These are the activations of a small neural network, seen along a few directions. Each row is one input.
In each table, some parts of the input vary, and every possible input appears once, in random order.
A made-up example of a description, with smaller parts first: line(4) and (point or line(9) or (values(3) and ring(8))).
Shared parts are said once, and a part with two or three values counts as separate values.

Rows:
R1: [-35.4  11.7  -9.6   5.2  34.2   4.5 -19.0 -15.8 -23.8 -23.8  48.1   3.2
 -25.3  18.2   4.9]
R2: [ 68.1  25.4  -3.9  37.5 -84.7  26.5  16.0  27.4 -24.0  16.8 -58.9 -20.7
  -0.5 -34.0  -9.4]
R3: [ 70.7 -22.2  12.6  -2.0 -15.5  43.4  -6.2   9.7 -30.3   5.3   0.0   6.7
 -38.0 -55.8 -41.4]
R4: [-40.0  -3.7  12.7 -20.0  15.6 -14.7  -9.7 -23.1  24.2 -17.7  27.8   7.2
  18.4  18.5   9.6]
R5: [-47.8 -18.4  -5.1  12.7  31.8  10.8 -34.5 -21.1 -10.3 -11.5  44.0  -9.4
 -14.8  25.7  -9.5]
R6: [-12.5   3.4  -5.7  -9.6  20.8  -8.9  -1.2   9.3  15.8 -23.3   8.7  23.6
  -2.3   8.6  11.1]
R7: [ 68.9  22.9   5.9  30.5 -77.0  28.8   3.5  21.8 -44.5  -4.2 -37.8   7.7
 -16.5 -31.4  -3.8]
R8: [-17.7  -5.7  12.3 -14.0  25.7 -24.0  13.9   2.6  27.2   4.3  -6.4  15.4
  31.2  16.8  30.1]
R9: [-24.9 -10.4  -8.7  12.6  58.2   1.1 -17.8 -27.1   1.0 -22.7  59.0  20.1
   3.5  28.0  16.0]
R10: [-39.6  -5.2  -2.7  -4.7  -8.6 -25.0  17.6   1.8  31.1  34.1 -42.7 -31.1
  27.2  12.1  -5.9]
R11: [ 68.8 -14.8  -1.4   2.7 -37.6  23.5  37.5  24.0  -6.1  37.6 -38.1 -26.6
  -8.5 -70.2 -37.7]
R12: [-17.3  -6.8   9.8 -10.1  35.5 -17.1   5.8 -16.4  22.7 -20.3  18.6  25.9
  16.3  27.0  15.5]
R13: [-32.6  -5.6   5.2 -20.8  -4.4 -32.2  13.7  -2.9  46.0  25.0 -20.4 -39.9
  39.7  18.7  22.8]
R14: [-23.9  20.5   7.7 -18.8   8.8 -22.0   1.9   6.1   1.5   4.5 -22.9   5.2
   7.4  10.4   7.8]
R15: [-23.1  19.3  -1.4 -15.8  -6.8 -25.8  21.3  12.6  17.3  24.5 -41.2 -30.2
  11.4  13.8  22.1]
R16: [-42.7 -11.2   7.4  -6.5   6.5  -6.8  -2.8 -14.9   7.0 -13.5   8.3   9.4
   0.6  20.0 -10.5]
R17: [ -9.1   9.3 -11.4  -3.3  -1.7 -32.2  24.9  26.2  31.8  15.4 -30.0 -17.7
  25.1   3.3  23.1]
R18: [ 67.5  21.3   2.1  31.3 -64.6  40.8 -10.0   2.6 -48.8 -23.5 -19.7  17.5
 -31.8 -21.9 -13.8]
R19: [ 70.7 -16.2  12.3   0.6 -22.6  24.8   8.6  17.5 -24.3  16.0 -22.5  -5.5
 -23.5 -65.4 -36.5]
R20: [-42.0 -10.2 -14.4 -11.1  39.4   5.2 -32.5 -41.6   3.3 -11.7  59.3   0.3
   2.9  29.8  13.0]
R21: [-24.5  15.6   9.7 -11.8  17.3  -7.8 -13.2  -1.9  -1.6 -21.2   5.7  12.4
 -11.1  13.1   3.9]
R22: [ 64.4 -23.9  -8.9  13.2   4.3  54.5 -14.3  -2.6 -48.5   5.2  39.6  -1.3
 -52.6 -46.0 -52.5]
R23: [-14.3   0.9   6.9   1.3  18.5 -38.4  22.1   5.4  46.7  20.6 -24.0 -17.7
  42.1  15.8  23.0]
R24: [ 58.1  16.6 -14.9  50.7 -49.0  57.3 -23.6   0.1 -67.4 -16.6  26.0  12.0
 -45.9 -18.4 -18.9]
R25: [ -4.6   5.5  -1.9 -13.8  12.6 -22.9   8.0  26.2  20.3   0.4 -13.1  12.8
  13.0   9.3  12.9]
R26: [-18.5  -4.5 -26.3   0.1  38.7  14.2 -20.0  -2.8 -13.3 -13.4  45.9  18.5
 -14.0  25.0  18.3]
R27: [-31.7  -3.0  10.3 -24.9   7.2 -31.8   0.1 -13.1  32.8   8.0   3.1   0.0
  32.0  15.8  11.1]
R28: [-34.9 -10.3   1.3 -11.5  -2.5 -25.9   9.9  -9.9  14.3   5.7 -16.5   2.1
  13.9  13.3  -5.4]
The inputs of R27 and R20 match in every part but one. If R7 is changed in the same way as R27 into R20, which row does it become?
Answer: R24
What do these inputs look like to the network?
Answer: line(4) and (values(2) or ring(5))
Change only the ring(5) part in R4. List by row number the other rows that result.
Answer: R6, R12, R16, R21
Which other rows agree with R2 in the line(4) part? List them by row number.
Answer: R10, R11, R13, R15, R17, R23
Change only the values(2) part in R7. List by row number the other rows that result.
Answer: R19

Rows:
R29: [-26.3  -2.0  18.8 -12.4  33.1 -25.2  -1.6  13.5  -4.2 -22.2  33.2  43.2
  -5.2  11.3  21.6]
R30: [ 56.2  37.9  -2.6  35.1 -46.1  29.7  25.7  33.2 -35.4  -1.0 -29.3  -3.8
 -28.8  -5.5  12.2]
R31: [ 41.2  12.0 -10.6  30.1 -65.6  23.0 -21.1  -9.3 -31.7 -26.5  -2.9  42.3
 -22.0 -16.1 -10.3]
R32: [-29.9  19.9   6.4  26.1  19.7   3.8 -20.0  -7.8  -0.6 -29.6  32.0  10.4
  18.1  47.3  34.6]
R33: [-18.4  -7.0   9.7 -15.3  63.1   7.0 -11.4 -11.6  17.8 -22.5  48.8  -7.5
  24.0 -10.9   9.1]
R34: [-39.1 -28.0  -4.5 -36.1  16.8   9.3  14.2   5.4  17.7  25.3 -13.9 -12.8
   5.5  13.7 -28.5]
R35: [-16.4 -15.2  10.6 -59.9  26.5 -25.2  29.4   0.9  23.0   8.7  -4.9  11.2
 -10.3   0.6  -4.7]
R36: [ 45.3 -41.3 -14.1   7.5 -33.3  33.3 -18.9 -11.2 -13.7  11.8   9.5   2.9
 -33.6 -26.8 -54.3]
R37: [ -7.7   5.3   9.1   7.0 -31.2 -44.5  20.0   4.2  29.8  -8.6 -34.6 -10.0
  35.4  30.3  38.3]
R38: [ 10.9  -5.9  15.5 -12.2  -3.1 -50.7  25.0  12.4  42.6  -7.2 -30.6  11.0
  44.6   2.5  26.9]
R39: [ 67.5  20.5   4.2   6.4   9.2  26.3   9.0  25.7 -10.4  21.4 -29.7 -19.5
 -27.4 -57.7 -22.8]
R40: [-45.6 -39.3  -9.8  -4.4  43.1   4.2   0.1  -7.6  -5.3  -4.6  31.5 -10.7
  -2.3   3.5 -17.9]
R41: [-60.5  10.2 -17.2   0.0   4.6  -8.1 -36.0 -15.9 -10.7  -2.1  18.2 -12.8
 -18.0  24.8  11.8]
R42: [ -6.9   4.1  12.2   8.4  49.9   0.8 -10.9  -1.8  14.9 -29.1  37.0  27.6
  15.8  24.1  29.4]
R43: [ 45.2   2.3 -16.8  31.4  -5.3  42.7  -4.2  22.1 -12.8  52.5 -33.9 -23.8
 -29.1 -42.1 -43.4]
R44: [-16.6   8.9   8.5 -33.0  17.9  -8.1  10.2  21.8  30.7 -15.7 -30.5  35.9
   8.8  18.9   8.3]
R45: [ 55.5  -6.9  10.1   4.8  -8.9  33.2 -14.7 -31.5 -11.2   4.9  -0.5  26.5
 -32.0 -63.7 -37.4]
R46: [-34.4  12.5   3.8   5.2 -31.3 -25.3  11.1 -15.9  16.3  15.4 -33.8 -56.6
  41.6   9.2  20.1]
R47: [-30.1  22.9 -18.6 -14.3 -13.3 -31.1  16.7  -5.9   2.6 -13.1 -26.5  32.2
   9.5  41.4   7.0]
R48: [-14.9 -42.4   1.4   5.1   2.1 -28.1  22.4  -0.9  43.8  35.0 -23.1 -33.2
  32.2   0.1  -8.3]
R49: [ 62.2   3.2  21.8  19.7 -32.0  17.2  -2.1  -6.0 -25.5 -17.8   3.1  49.3
 -25.5 -31.0 -17.5]
R50: [-38.9  14.0  -0.3   1.0   6.0 -13.1 -11.0  12.5 -19.2 -36.1  24.4  16.6
   6.4  40.5  20.1]
R51: [  9.5 -25.2  11.2 -31.5   6.8 -42.7  17.5   3.7  59.9  17.6 -16.7 -16.5
  28.8 -12.3  11.9]
R52: [-49.2   6.3  -7.6 -26.1 -18.1 -15.2  17.0 -10.3  -7.6   3.3  -9.7 -29.7
   1.2  33.6   3.7]
R53: [ 76.1  24.1   4.9  22.0  -6.4  11.2   4.0  45.6 -28.1   2.9 -34.8  14.8
  -5.6 -28.7 -16.1]
R54: [-23.0 -10.4   3.1 -35.1  57.6  -0.3  -2.3 -11.2   7.5  -7.0  26.4   9.7
 -11.6 -13.2  11.7]
R55: [-44.2   8.6 -22.4   7.9   6.9   3.5 -20.1 -27.4 -11.1  -0.6  52.9 -26.3
  13.7  32.3  31.7]
R56: [ 37.5  24.8  -9.1  27.6 -50.7  24.8   0.7  20.5 -38.4  20.2 -23.1 -49.1
 -33.1 -15.7 -11.5]
R57: [ 29.5   8.4 -14.6  21.3 -66.6  29.8 -31.0 -32.8 -52.0  10.5   5.7  -6.2
 -21.7 -24.3 -18.9]
R58: [-34.4 -22.7  -3.2  13.7  48.8  17.9 -17.6 -14.2  11.3  14.1  55.8 -15.0
  20.6  13.8  -6.9]
What do these inputs look like to the network?
Answer: ring(5) and (values(2) or line(4))
The inputs of R37 and R51 match in every part but the ring(5) part. If R50 is changed in the same way as R37 into R51, which row does it become?
Answer: R54
Change only the ring(5) part in R53. List by row number the other rows that result.
Answer: R30, R39, R43, R56
Start at R48 and move only the line(4) part, one step at a time. The first step leads to R34. Which rows follow, in order?
Answer: R40, R58
Change only the values(2) part in R43. List by row number the other rows that result.
Answer: R36
Change only the line(4) part in R55. List by row number the other rows that result.
Answer: R41, R46, R52
